A small network was shown many inputs. Here are its activations along a few directions, one row for each input.
In each table, some parts of the input vary, and every possible input appears once, in random order.
A made-up example of a description, with smaller parts first: one of 6 places along a line, together with either a single point or (one of 2 separate values, together with one of 5 places around a ring) or one of 11 places along a line.
Shared parts are said once, and a part with two or three values counts as separate values.
In the rows, 100 means zero.

Other details of the inputs shift rows strongly along three fixed directions, in all tables alike. That doesn't count.

Table:
R1: 190 141 125 76 104 75 78 130 109 117 127 111 106
R2: 105 161 131 121 98 168 76 84 82 86 93 138 150
R3: 158 165 94 123 98 125 77 91 93 104 100 162 114
R4: 164 142 147 71 105 105 83 144 76 127 127 82 129
R5: 52 163 103 126 85 112 99 72 82 104 41 156 128
R6: 85 131 92 65 8 23 69 115 94 72 74 34 79
R7: 23 96 66 149 134 121 137 96 98 110 53 134 100
R8: 108 157 121 123 96 164 83 88 70 98 102 139 146
R9: 111 133 119 74 55 91 81 124 89 117 93 62 102
R10: 141 29 112 78 151 107 137 117 127 94 150 102 108
R11: 151 158 109 110 100 136 70 81 122 79 104 160 125
R12: 136 56 99 73 152 118 124 162 99 138 145 93 91
R13: 143 57 94 95 164 80 123 151 88 97 163 84 97
R14: 86 130 114 123 40 55 103 98 102 93 56 55 94
R15: 75 83 80 135 151 165 126 109 102 112 109 144 110
R16: 81 138 91 73 16 7 79 124 120 82 62 24 72
R17: 191 108 138 65 84 99 91 99 112 117 131 114 125
R18: 115 150 122 140 101 158 55 57 72 103 101 141 134
R19: 157 85 69 70 151 119 140 129 72 98 168 77 46
R20: 82 62 85 164 142 151 132 88 82 79 120 131 119
R21: 96 161 81 115 60 106 80 59 115 78 68 149 116
R22: 83 45 78 114 133 98 109 116 93 116 121 69 73
R23: 94 50 65 54 90 31 112 135 119 95 106 60 65
R24: 132 149 110 67 39 95 114 90 72 99 92 46 51
R25: 67 91 91 141 153 173 122 103 99 89 113 126 126
R26: 150 59 79 92 143 89 113 149 92 101 160 86 88
R27: 38 77 74 182 123 109 143 92 80 77 71 108 100
R28: 31 29 69 128 84 77 138 107 118 76 91 47 73
R29: 132 113 131 89 65 98 92 93 128 91 96 92 104
R30: 101 71 73 118 160 132 115 90 124 74 118 152 112
R31: 188 127 117 62 90 95 71 118 118 103 143 114 110
R32: 75 161 102 154 86 112 71 55 99 121 39 133 96
R33: 10 35 80 80 80 54 98 100 149 93 73 26 45
R34: 90 124 94 77 34 55 79 103 106 65 95 60 95
R35: 75 159 87 67 52 121 113 104 71 105 75 54 51
R36: 131 142 114 127 90 125 94 64 71 103 84 174 137
R37: 185 126 120 72 95 102 74 119 104 95 156 99 118
R38: 100 109 127 49 59 67 57 67 102 115 88 87 100
R39: 163 102 154 39 108 95 61 79 106 115 130 109 120
R40: 60 121 110 80 15 15 100 83 105 87 34 63 92
R41: 132 32 107 92 157 101 102 131 72 122 162 73 86
R42: 177 106 153 74 90 104 84 112 98 88 142 84 131
R43: 68 134 110 126 61 115 96 39 105 66 53 148 133
R44: 167 140 143 65 107 102 87 145 102 142 117 99 114
R45: 137 52 97 81 152 105 111 136 121 78 170 85 100
R46: 137 151 113 148 108 125 104 70 89 111 71 168 134
R47: 93 68 71 158 149 138 143 87 89 102 95 159 106
R48: 129 34 115 85 166 118 101 119 113 111 166 72 96
R49: 68 142 99 130 74 125 67 29 104 107 50 141 113
R50: 41 120 103 55 28 65 88 88 109 93 55 76 104
R51: 11 58 67 148 142 133 110 49 122 87 65 132 90
R52: 51 130 102 91 47 88 86 113 77 101 63 64 101
R53: 87 32 80 53 126 60 114 115 131 67 131 89 85
R54: 117 49 119 46 157 117 122 132 108 106 151 107 122
R55: 122 118 115 87 82 106 68 84 114 120 99 98 94
R56: 18 18 68 99 83 58 141 88 117 76 77 76 78
R57: 68 145 89 139 79 119 67 41 87 115 39 140 100
R58: 38 62 60 168 109 127 138 81 117 81 74 126 87
R59: 95 46 75 77 142 44 130 132 105 90 126 102 85
R60: 30 72 58 76 83 80 126 90 82 102 87 14 4
R61: 118 120 119 94 81 109 65 84 100 109 107 80 104
R62: 179 120 143 67 118 81 69 102 97 148 118 106 108
R63: 72 127 107 99 15 32 99 103 125 98 36 50 76
R64: 33 64 60 174 115 121 138 95 76 74 76 109 94
R65: 98 40 82 121 112 86 137 124 98 101 115 65 81
R66: 118 130 128 102 89 83 69 98 79 112 92 78 105
R67: 91 42 86 83 128 81 114 130 113 58 150 61 89
R68: 66 148 111 101 55 81 89 119 98 113 60 59 99
R69: 136 42 88 60 144 84 115 120 109 92 161 116 101
R70: 135 136 110 48 50 18 79 118 120 101 86 72 92
R71: 132 125 107 33 36 27 69 108 98 92 94 85 96
R72: 142 145 107 149 93 140 99 80 88 112 84 159 117
R73: 9 53 59 82 79 63 129 125 113 105 61 55 63
R74: 58 134 105 85 42 97 84 107 107 100 74 60 104
R75: 112 150 137 131 104 156 58 50 80 90 98 133 136
R76: 86 75 73 157 155 141 107 82 89 126 98 140 84
R77: 22 78 67 181 145 118 115 80 88 105 69 103 82
R78: 130 33 102 66 157 86 106 110 84 131 144 106 91
R79: 113 156 114 106 101 143 87 81 65 116 84 173 139
R80: 70 55 83 76 129 110 125 125 114 116 115 97 97
R81: 65 53 92 73 115 100 121 136 135 102 110 65 82
R82: 190 111 152 76 89 111 85 112 112 96 141 83 127
R83: 17 77 73 156 146 103 118 54 83 104 59 145 92
R84: 69 78 87 122 163 165 124 94 111 100 100 153 126
Each input here is: one of 4 separate values, together with either a single point or (one of 4 places along a line, together with one of 5 places along a line).
Changing only the choice among 4 separate values turns R68 into R16. The same change can be made to R44. Which row results?
> R1
Changing only the choice among 4 separate values turns R84 into R30. The same change can be made to R50. Which row results?
> R69
Changing only the choice among 4 separate values turns R37 into R28. The same change can be made to R13. Which row results?
> R27
Change only the choice among 4 separate values in R34. List by row number the other rows that result.
> R8, R18, R20

Table:
R85: 9 83 68 116 49 88 112 91 113 72 54 67 93
R86: 93 35 81 75 101 60 125 133 127 78 119 61 70
R87: 8 87 75 114 78 93 100 75 118 97 55 80 74
R88: 167 124 126 83 102 98 76 88 91 117 114 141 116
R89: 90 36 85 78 100 56 130 134 126 82 120 59 77
R90: 118 103 138 33 56 54 71 119 120 125 106 45 90
R91: 170 133 116 98 104 101 75 91 93 104 113 144 125
R92: 102 81 93 148 161 148 133 115 67 126 130 96 87
R93: 160 151 124 115 107 142 82 101 66 134 119 94 104
R94: 92 69 84 93 118 82 141 157 73 112 125 47 59
R95: 114 61 88 127 150 123 133 121 109 86 129 133 109
R96: 101 36 78 84 121 54 115 120 111 99 124 82 79
R97: 76 34 89 58 117 63 114 120 115 117 109 57 72
R98: 88 39 94 73 127 63 125 125 115 121 113 79 83
R99: 170 130 127 83 105 99 75 90 91 114 109 143 118
R100: 145 132 135 83 107 133 67 92 90 112 119 122 129
R101: 107 57 89 121 163 109 128 100 93 107 118 145 104
R102: 128 105 132 28 59 49 76 124 115 124 89 52 99
R103: 10 84 71 116 54 83 113 86 116 67 59 65 89
R104: 135 105 125 29 58 40 72 110 116 120 96 60 87
R105: 97 58 102 121 162 148 118 95 96 90 134 117 106
R106: 157 142 121 92 98 123 88 103 100 91 125 124 141
R107: 116 67 75 123 161 116 124 102 110 86 135 138 97
R108: 168 143 118 98 104 108 85 103 108 95 114 140 132
R109: 157 131 130 87 110 106 84 87 93 130 110 142 130
R110: 147 131 139 80 110 123 74 104 102 129 113 121 127
R111: 52 148 124 84 6 69 68 73 108 76 45 58 98
R112: 42 123 64 184 116 158 119 74 70 104 61 109 86
R113: 114 59 81 125 161 105 123 114 98 101 123 139 112
R114: 19 85 64 116 77 74 106 70 113 97 50 95 76
R115: 25 113 53 135 75 94 128 100 73 90 62 68 51
R116: 70 170 110 117 28 92 79 92 82 110 43 49 84
R117: 169 134 120 99 92 119 85 90 103 94 122 137 122
R118: 35 106 63 162 104 154 109 60 98 66 64 136 113
R119: 72 173 117 132 56 142 67 44 92 77 50 131 123
R120: 152 140 118 59 65 72 95 142 68 121 119 47 80
R121: 158 139 118 90 97 125 85 94 100 87 127 123 128
R122: 111 59 79 133 163 107 123 104 95 98 125 144 111
R123: 82 44 81 68 106 64 123 124 125 76 130 46 77
R124: 75 35 89 58 118 65 114 125 116 114 106 58 73
R125: 33 105 65 165 100 152 110 54 95 71 73 137 112
R126: 164 129 131 92 104 100 84 94 90 119 103 145 131
R127: 34 116 61 166 106 139 121 64 99 62 72 144 116
R128: 72 170 113 123 61 131 62 54 101 103 47 134 114
R129: 70 172 115 130 55 136 53 47 89 93 57 137 122
R130: 110 90 75 132 158 141 136 131 60 110 133 107 75
R131: 98 59 107 116 162 138 122 114 96 95 130 112 117
R132: 72 159 98 90 2 44 74 76 119 71 41 81 94
R133: 131 106 143 42 68 73 67 126 108 114 115 56 108
R134: 117 103 142 35 51 55 68 120 111 111 112 42 97
R135: 115 66 70 125 162 119 122 106 111 82 126 137 100
R136: 84 37 94 66 127 72 118 125 107 121 114 73 85
Describe the family of inputs behind these rows.
> one of 4 places along a line, together with either one of 2 separate values or one of 11 places around a ring
Changing only the place on the line of 4 turns R102 into R124. The same change can be made to R126. Which row results?
> R99
Changing only the place on the line of 4 turns R118 into R125. The same change can be made to R121. Which row results?
> R123
Change only the place on the line of 4 in R96. List by row number the other rows that result.
> R91, R113, R122
Change only the choice among 2 separate values in R116. List by row number the other rows that result.
> R94
Start at R136 and move only the place on the ring of 11, one step at a time. The first step leads to R109. Which rows follow, in order?
> R101, R122, R132, R89, R127, R103, R111, R134, R90

Table:
R137: 140 41 131 20 106 43 95 149 111 139 137 34 84
R138: 94 124 116 113 106 111 79 73 98 115 83 130 110
R139: 70 133 110 111 75 124 90 95 90 104 82 105 113
R140: 66 105 97 88 72 84 84 71 111 103 72 94 91
R141: 79 110 111 99 81 113 86 82 107 84 85 89 94
R142: 95 116 90 114 85 83 104 94 90 109 72 106 92
R143: 163 116 118 74 88 72 90 116 116 82 120 139 142
R144: 75 130 95 104 74 85 110 109 89 95 67 85 86
R145: 37 55 79 71 55 19 124 135 103 97 70 23 52
R146: 90 118 108 105 106 126 101 99 97 114 86 106 111
R147: 166 127 110 79 89 93 72 97 101 105 118 111 99
R148: 97 118 90 115 75 101 98 89 100 75 89 93 87
R149: 84 54 61 133 157 123 136 93 90 83 129 122 88
R150: 115 59 111 98 157 131 114 130 96 107 144 87 108
R151: 49 46 79 124 132 126 133 100 107 88 112 85 90
R152: 79 94 105 92 82 81 94 89 135 75 81 126 133
R153: 94 110 103 104 108 125 85 70 100 92 99 113 108
R154: 158 138 120 96 88 106 88 117 87 102 122 90 114
R155: 84 98 99 97 82 103 80 73 110 101 82 104 95
R156: 68 66 84 133 156 138 120 103 89 117 97 128 111
R157: 126 73 92 107 147 120 132 143 86 110 150 102 98
R158: 111 120 91 124 111 99 100 87 93 107 91 128 97
R159: 96 116 82 106 83 84 95 80 100 95 84 109 87
R160: 164 133 119 94 84 111 90 106 93 99 128 93 112
Describe the family of inputs behind these rows.
> one of 2 separate values, together with either a single point or one of 11 places around a ring
Changing only the choice among 2 separate values turns R153 into R149. The same change can be made to R146. Which row results?
> R144
Change only the choice among 2 separate values in R141. List by row number the other rows that result.
> R148
